A small network was trained on invented records. Each row is its activation on one of them, seen along a few directions.
Each row is followed by the record's values for the fields F, E, M, G, K, Z, C, B.
Not every record has every field; a missing one is left out.
Other fields move the rows too, some of them a lot.
In the rows, 500 means zero.
Strong random noise was added to every row along 6 fixed directions; ignore it. To show where, here is one row again and again, with new noise each time:
475  547  459  542  445  327  464  531  396  377  424  535  489  629  585  496  460  539  554  509  557  638  536  449  531  534
461  486  635  533  407  556  640  517  484  454  294  401  545  460  541  619  726  667  481  339  318  441  515  353  470  432
549  719  477  370  567  518  460  276  553  415  433  422  551  397  421  405  499  615  537  603  501  618  557  566  468  561
533  491  574  547  601  595  513  719  367  544  340  385  615  533  499  557  631  632  306  421  440  621  608  550  562  478
513  579  677  474  692  648  577  550  510  514  393  456  652  477  572  498  452  507  412  591  418  635  651  585  493  503
570  622  301  514  391  508  338  460  423  545  513  345  471  451  441  491  680  725  436  414  452  642  563  429  439  504
514  598  725  462  740  697  613  531  550  508  384  444  693  468  605  496  420  485  399  632  402  643  687  614  492  504
468  628  525  466  397  408  579  300  553  295  348  442  520  511  577  514  555  619  613  502  460  520  525  405  485  518

550  416  511  588  538  647  400  737  354  653  563  460  521  552  522  534  500  523  446  450  449  632  602  528  467  498 | F=f1, E=e1, M=m1, G=g1, K=k2, Z=z2, C=c1, B=b2
469  512  405  635  403  420  520  565  448  400  444  457  550  636  712  581  593  575  330  448  522  551  525  405  592  488 | E=e2, M=m2, G=g2, K=k2, Z=z1, C=c2, B=b4
512  418  402  566  351  619  460  614  487  702  659  374  545  462  763  523  522  565  492  351  414  618  684  327  332  341 | E=e1, M=m2, G=g2, K=k1, Z=z1, C=c2, B=b3
459  535  437  512  426  324  501  445  544  344  526  531  396  704  634  497  307  418  580  632  595  526  529  471  519  563 | E=e1, M=m1, G=g1, K=k2, Z=z1, C=c1, B=b1
425  479  556  515  496  581  506  488  563  660  606  546  494  379  449  455  523  447  476  479  417  426  441  522  409  422 | E=e2, M=m1, G=g1, K=k1, Z=z2, C=c2, B=b2
534  497  441  463  446  417  576  365  574  266  356  521  424  644  613  521  392  448  553  492  745  409  584  473  590  496 | E=e1, M=m2, G=g2, K=k1, Z=z1, C=c1, B=b3
542  465  641  422  588  626  496  530  490  646  533  576  468  255  277  520  482  505  452  524  392  408  402  523  407  511 | F=f1, E=e1, M=m1, G=g1, K=k1, Z=z1, C=c2, B=b4
605  476  698  466  810  674  632  667  449  478  261  344  771  538  455  511  475  605  229  561  619  526  631  795  719  547 | F=f1, E=e1, M=m2, G=g1, K=k1, Z=z1, C=c2, B=b4
453  475  766  524  521  747  711  388  724  440  308  378  598  370  441  709  772  559  332  452  305  271  442  467  464  479 | F=f2, E=e1, M=m1, G=g1, K=k1, Z=z2, C=c1, B=b1
533  474  402  560  494  553  491  604  411  500  385  275  602  523  486  510  676  699  414  393  463  524  625  476  595  483 | E=e2, M=m1, G=g1, K=k2, Z=z1, C=c2, B=b3
545  455  387  622  495  385  432  680  375  444  511  548  490  661  575  512  358  528  493  519  602  656  623  541  563  556 | E=e2, M=m1, G=g1, K=k1, Z=z1, C=c2, B=b4
567  523  560  513  555  591  529  463  507  401  402  453  567  519  607  525  393  478  563  541  489  554  624  518  469  498 | F=f1, E=e1, M=m1, G=g2, K=k2, Z=z1, C=c2, B=b3
565  515  482  465  444  656  507  323  601  539  520  373  430  358  487  522  564  607  562  382  415  463  565  389  378  398 | E=e1, M=m2, G=g2, K=k2, Z=z1, C=c1, B=b3
528  590  432  513  459  450  381  417  403  324  402  432  494  455  286  478  773  718  381  468  467  458  312  511  629  630 | F=f2, E=e2, M=m1, G=g1, K=k2, Z=z1, C=c2, B=b1
509  526  399  634  359  603  564  473  521  457  500  361  539  562  718  608  516  534  482  478  436  506  587  417  476  442 | F=f2, E=e2, M=m2, G=g1, K=k2, Z=z2, C=c2, B=b2
480  558  389  601  535  446  348  408  562  534  663  531  465  589  520  431  462  440  423  600  589  499  447  456  510  590 | E=e1, M=m2, G=g1, K=k2, Z=z1, C=c2, B=b4
469  573  476  490  374  553  501  228  722  607  667  550  413  403  588  452  475  429  586  578  402  457  491  400  361  422 | E=e2, M=m1, G=g1, K=k2, Z=z1, C=c1, B=b1
619  547  338  587  533  548  388  552  414  445  563  373  532  648  580  513  404  525  384  514  587  701  722  546  550  511 | F=f1, E=e2, M=m1, G=g2, K=k2, Z=z1, C=c1, B=b3
539  520  422  384  430  611  524  350  595  673  486  324  514  318  379  481  640  630  519  355  494  428  525  479  394  333 | E=e1, M=m2, G=g2, K=k1, Z=z2, C=c1, B=b3
462  387  602  532  526  517  489  682  432  691  531  595  528  460  481  491  544  517  510  404  327  486  397  451  470  373 | E=e2, M=m1, G=g2, K=k2, Z=z1, C=c2, B=b4
460  455  760  548  575  686  641  550  514  598  528  677  470  270  519  641  473  401  616  544  191  347  455  390  305  482 | E=e2, M=m1, G=g1, K=k1, Z=z2, C=c2, B=b3
490  463  454  480  518  647  476  436  553  575  553  462  454  436  428  476  490  493  497  471  483  523  555  516  397  455 | E=e1, M=m1, G=g1, K=k2, Z=z2, C=c1, B=b2
468  478  543  507  329  516  634  520  482  490  359  331  586  481  547  587  732  765  538  348  336  450  533  444  566  383 | E=e2, M=m1, G=g1, K=k1, Z=z2, C=c1, B=b1
523  491  395  363  572  432  437  479  555  694  610  470  486  490  384  336  441  417  476  504  724  463  491  586  469  407 | E=e1, M=m2, G=g2, K=k1, Z=z1, C=c1, B=b3
448  434  472  567  432  390  452  583  418  435  487  596  454  575  432  470  556  529  601  435  511  416  400  442  587  499 | E=e2, M=m1, G=g1, K=k1, Z=z1, C=c2, B=b2
525  365  677  509  657  644  620  688  358  553  316  523  536  333  318  577  661  589  397  403  388  342  438  553  568  447 | E=e2, M=m1, G=g1, K=k1, Z=z1, C=c2, B=b3
515  440  397  603  397  626  492  574  549  577  580  377  482  505  626  566  517  571  392  418  497  501  597  445  464  390 | E=e1, M=m2, G=g1, K=k1, Z=z1, C=c2, B=b2
563  491  331  464  373  484  444  387  534  532  554  465  361  515  378  453  538  515  601  459  643  377  462  398  453  472 | F=f2, E=e1, M=m2, G=g1, K=k1, Z=z1, C=c1, B=b2
467  391  413  624  390  624  480  530  556  714  713  526  482  471  703  570  454  389  517  490  397  493  620  318  260  434 | F=f2, E=e1, M=m2, G=g1, K=k1, Z=z2, C=c2, B=b3
375  405  682  522  401  443  661  543  546  420  427  600  461  569  645  650  466  355  559  427  397  397  456  330  501  491 | E=e1, M=m2, G=g2, K=k2, Z=z1, C=c1, B=b1
537  574  396  495  511  526  376  402  535  508  550  515  425  399  388  473  526  473  418  523  533  450  491  495  449  512 | E=e1, M=m1, G=g2, K=k1, Z=z1, C=c2, B=b3
595  507  461  351  531  449  412  439  411  494  431  557  483  336  217  355  486  564  639  499  571  527  364  574  515  515 | F=f1, E=e2, M=m1, G=g1, K=k2, Z=z1, C=c2, B=b3
454  570  516  513  491  422  488  335  601  384  591  535  541  566  626  391  327  371  573  655  567  575  459  550  478  519 | F=f2, E=e1, M=m2, G=g1, K=k2, Z=z2, C=c2, B=b2
425  369  737  480  638  431  609  757  459  631  512  729  608  510  584  421  323  349  471  520  480  573  455  579  542  414 | E=e2, M=m2, G=g2, K=k1, Z=z1, C=c2, B=b4
458  511  726  507  578  535  689  514  557  470  387  479  657  498  529  520  572  473  438  493  459  361  438  490  520  465 | F=f1, E=e2, M=m2, G=g2, K=k2, Z=z1, C=c2, B=b3
567  537  554  504  541  719  604  566  577  458  383  287  574  471  505  573  548  620  398  429  468  500  668  523  582  480 | E=e2, M=m2, G=g1, K=k1, Z=z1, C=c1, B=b2
465  450  529  478  364  356  493  464  521  488  524  608  526  524  519  426  490  473  570  495  499  471  422  442  500  511 | F=f1, E=e2, M=m1, G=g1, K=k1, Z=z1, C=c2, B=b4
442  546  558  453  536  348  542  460  463  422  436  562  540  564  561  470  479  464  485  562  556  469  395  539  537  547 | E=e1, M=m2, G=g2, K=k2, Z=z2, C=c2, B=b4
584  330  287  665  334  466  315  838  304  624  606  541  315  655  453  582  607  470  416  336  605  544  511  407  457  520 | F=f1, E=e1, M=m1, G=g1, K=k1, Z=z2, C=c1, B=b2
515  620  559  443  485  554  531  421  586  379  513  468  483  456  634  510  473  524  592  575  476  532  599  435  428  535 | E=e1, M=m1, G=g2, K=k1, Z=z1, C=c1, B=b2

Which values does each new row have?
521  479  469  516  451  403  505  519  366  368  439  534  463  548  548  532  402  495  627  526  541  505  558  494  489  582 | F=f1, E=e1, M=m1, G=g1, K=k1, Z=z2, C=c2, B=b3
564  674  432  493  553  645  431  330  556  538  554  410  518  352  465  382  442  532  529  587  434  566  611  514  418  525 | E=e2, M=m1, G=g1, K=k2, Z=z1, C=c2, B=b3
551  615  544  436  598  559  498  310  613  438  528  534  446  423  458  515  297  399  575  676  520  420  562  575  463  560 | E=e1, M=m1, G=g1, K=k1, Z=z1, C=c1, B=b3
462  568  679  445  596  361  542  314  571  286  414  708  446  478  462  378  264  384  687  672  549  491  392  559  517  611 | E=e1, M=m1, G=g1, K=k2, Z=z1, C=c2, B=b4
462  367  680  607  620  697  489  808  391  755  498  585  476  493  462  605  532  414  281  425  383  477  563  484  492  427 | E=e1, M=m1, G=g2, K=k2, Z=z1, C=c1, B=b1
525  549  668  526  674  649  589  350  728  431  539  593  497  509  709  561  312  265  502  659  476  451  654  519  462  539 | E=e1, M=m2, G=g2, K=k1, Z=z1, C=c1, B=b3
586  490  362  493  535  471  447  656  373  550  448  358  482  545  377  406  618  626  352  386  564  584  568  570  560  412 | E=e2, M=m1, G=g2, K=k2, Z=z1, C=c1, B=b3
269  527  586  594  232  212  578  424  569  352  534  592  552  607  812  561  551  503  707  469  264  421  310  218  465  460 | E=e2, M=m1, G=g2, K=k2, Z=z1, C=c2, B=b4
429  617  618  502  453  400  435  338  519  372  467  665  439  407  393  540  530  454  606  541  366  348  352  409  460  646 | E=e1, M=m1, G=g2, K=k1, Z=z1, C=c2, B=b4
518  452  265  593  311  416  355  557  364  593  600  448  446  494  489  514  613  603  604  300  489  577  578  356  416  445 | E=e2, M=m1, G=g2, K=k1, Z=z2, C=c2, B=b3
476  522  495  392  530  341  383  507  412  534  437  484  579  355  263  436  698  687  503  420  464  479  298  581  609  514 | E=e2, M=m1, G=g2, K=k1, Z=z1, C=c2, B=b4
504  529  548  495  509  651  472  508  522  644  650  586  442  427  547  510  352  359  596  571  292  547  578  421  391  531 | E=e2, M=m1, G=g1, K=k2, Z=z1, C=c1, B=b1
555  516  244  501  301  469  413  336  492  447  531  391  364  467  397  458  683  605  518  394  540  450  405  436  425  518 | F=f2, E=e1, M=m2, G=g1, K=k2, Z=z2, C=c2, B=b2
453  527  470  514  435  367  374  473  505  599  740  693  396  439  433  423  481  405  577  541  376  483  397  383  347  530 | E=e2, M=m1, G=g2, K=k1, Z=z1, C=c2, B=b4
504  402  450  428  406  541  464  567  422  601  448  405  515  394  376  452  699  677  492  244  385  445  475  518  457  375 | E=e1, M=m1, G=g2, K=k1, Z=z2, C=c2, B=b3
488  617  464  577  377  665  396  351  708  705  745  435  415  380  624  499  540  502  451  574  282  525  542  347  289  417 | E=e1, M=m1, G=g1, K=k2, Z=z1, C=c1, B=b1
525  642  420  517  515  619  412  436  470  532  542  478  486  383  443  534  593  569  535  557  322  533  487  428  431  663 | E=e2, M=m2, G=g1, K=k2, Z=z2, C=c2, B=b1
509  445  442  550  519  356  375  654  351  465  556  497  505  623  508  441  493  537  399  554  583  629  421  553  593  543 | F=f2, E=e1, M=m1, G=g1, K=k2, Z=z1, C=c2, B=b1
490  457  657  535  660  482  598  664  413  390  347  549  612  616  617  586  389  443  483  552  536  464  542  641  583  490 | E=e1, M=m1, G=g2, K=k1, Z=z2, C=c2, B=b3
434  401  681  442  516  587  646  494  666  703  644  659  529  412  667  472  355  382  626  519  352  479  482  370  349  295 | E=e2, M=m2, G=g2, K=k1, Z=z1, C=c1, B=b4
